A small network was trained on invented records. Each row is its activation on one of them, seen along a few directions.
Here are examples, each followed by its value of one field, MUBI.
Records without MUBI are marked none.
The largest differences between rows may come from other fields.
In the rows, 500 means zero.
Strong random noise was added to every row along 2 fixed directions; ignore it. To show where, here is one row again and again, with new noise each time:
[462 636 345 663 459 477 484 445 376 387 413 523 604 335 490 319]
[475 581 346 693 478 467 485 456 362 428 216 492 547 406 531 454]
[539 643 528 543 440 568 412 425 475 428 605 654 624 461 403 332]
[633 574 714 462 446 648 340 420 556 526 531 744 566 687 371 530]

[535 526 506 332 477 502 447 570 554 648 475 595 520 557 460 553]	pozo
[609 579 657 280 460 593 379 518 621 616 750 762 605 618 341 440]	pozo
[488 614 502 511 428 567 474 464 505 453 624 606 592 442 420 359]	gad
[522 446 393 696 551 425 515 515 323 585  22 431 391 546 602 711]	lud
[580 490 758 400 522 642 413 431 609 471 808 644 512 646 400 522]	gizu
[546 481 513 626 516 481 475 463 407 572 321 515 432 571 501 642]	lud
[531 616 564 202 413 548 425 572 590 594 693 667 556 496 443 422]	bet
[384 571 411 293 421 449 573 569 541 427 852 428 539 283 552 278]	fopim
[460 675 351 622 463 486 501 438 379 369 549 563 600 308 477 248]	bet
[449 402 531 458 478 486 561 557 552 432 437 336 457 519 603 582]	rede
[488 571 590 279 444 538 454 543 586 499 792 591 536 513 484 410]	fopim
[379 528 125 903 553 365 620 466 248 384 105 329 510 272 583 418]	fodi
[595 347 669 745 614 588 468 375 490 475 428 489 436 654 427 647]	bomov
[440 623 261 745 483 414 524 446 294 389 233 448 553 294 565 370]	bet
[438 399 429 590 519 425 621 520 466 418 320 277 406 459 649 593]	gizu
[608 505 626 604 545 589 443 404 483 480 628 635 506 575 383 495]	ves
[593 637 533 577 522 519 399 430 418 467 540 691 606 506 404 383]	nad
[613 462 693 577 538 624 455 411 530 498 465 611 464 663 451 609]	gizu
[404 559 253 626 501 336 585 541 346 461 388 376 509 280 614 388]	lud
[434 621 381 344 431 470 502 589 508 510 611 541 602 337 497 324]	gunis
[444 611 325 457 478 444 520 541 454 503 584 542 574 335 479 327]	nad
[373 655 285 609 469 458 588 481 408 348 756 460 614 206 501 144]	none
[378 516 395 398 451 425 575 559 521 465 613 371 493 338 602 425]	fopim
[495 505 519 616 538 562 529 434 510 400 632 482 538 414 467 357]	rede
[452 582 478 421 438 548 457 518 514 527 477 585 513 501 448 457]	gad
[523 269 642 516 558 503 564 505 585 537 334 319 344 728 582 807]	bomov
[420 574 257 562 503 394 556 541 410 480 489 439 582 286 510 336]	pozo
[562 433 512 728 549 533 487 434 427 537 173 507 454 639 489 679]	fodi
[496 570 588 291 429 559 454 550 614 551 648 619 544 557 423 461]	gad
[428 593 234 490 492 373 530 580 376 560 313 475 503 328 574 440]	nad
[437 404 436 575 548 444 606 492 492 417 541 313 442 459 555 495]	bomov
[407 366 405 588 560 369 638 497 476 409 538 228 411 403 613 532]	ves
[511 520 440 641 492 509 457 473 413 462 175 505 509 529 548 573]	gunis
[527 498 546 321 459 538 427 579 575 650 317 614 490 618 503 652]	gunis
[541 364 598 467 553 472 563 509 560 473 569 356 443 556 574 584]	ves
[524 471 458 730 557 505 506 434 411 482 362 470 513 486 459 474]	fodi
[516 491 592 535 519 607 501 450 542 455 632 550 497 526 445 464]	rede
[511 540 546 507 484 571 479 479 514 502 552 585 510 561 473 478]	none

Which value of MUBI does each new row have?
[522 581 524 227 426 539 444 583 569 615 551 638 515 524 484 507]	bet
[447 418 474 466 483 454 544 577 530 551 184 359 415 553 617 685]	gad
[426 541 368 480 468 433 564 551 458 472 434 443 486 386 586 445]	fopim
[494 580 357 619 514 431 523 498 331 476 436 508 520 379 527 411]	lud
[470 490 500 649 532 558 536 427 501 390 597 485 519 405 462 395]	rede
[564 407 661 617 554 616 502 426 552 473 480 522 445 612 470 588]	rede
[620 374 608 653 615 542 479 430 474 506 335 529 431 635 463 683]	ves
[421 505 369 538 498 433 563 541 440 424 442 398 492 396 619 436]	fopim
[397 594 300 554 490 363 544 530 407 443 600 435 548 265 553 290]	lud
[571 405 517 663 611 509 505 447 423 466 351 491 444 549 511 623]	ves
[491 384 614 527 537 508 572 461 589 393 731 388 493 553 500 486]	bomov
[474 536 343 427 501 425 496 576 427 602 282 517 450 455 567 556]	nad
[553 549 487 581 476 529 434 467 398 545 152 590 464 587 515 626]	bet
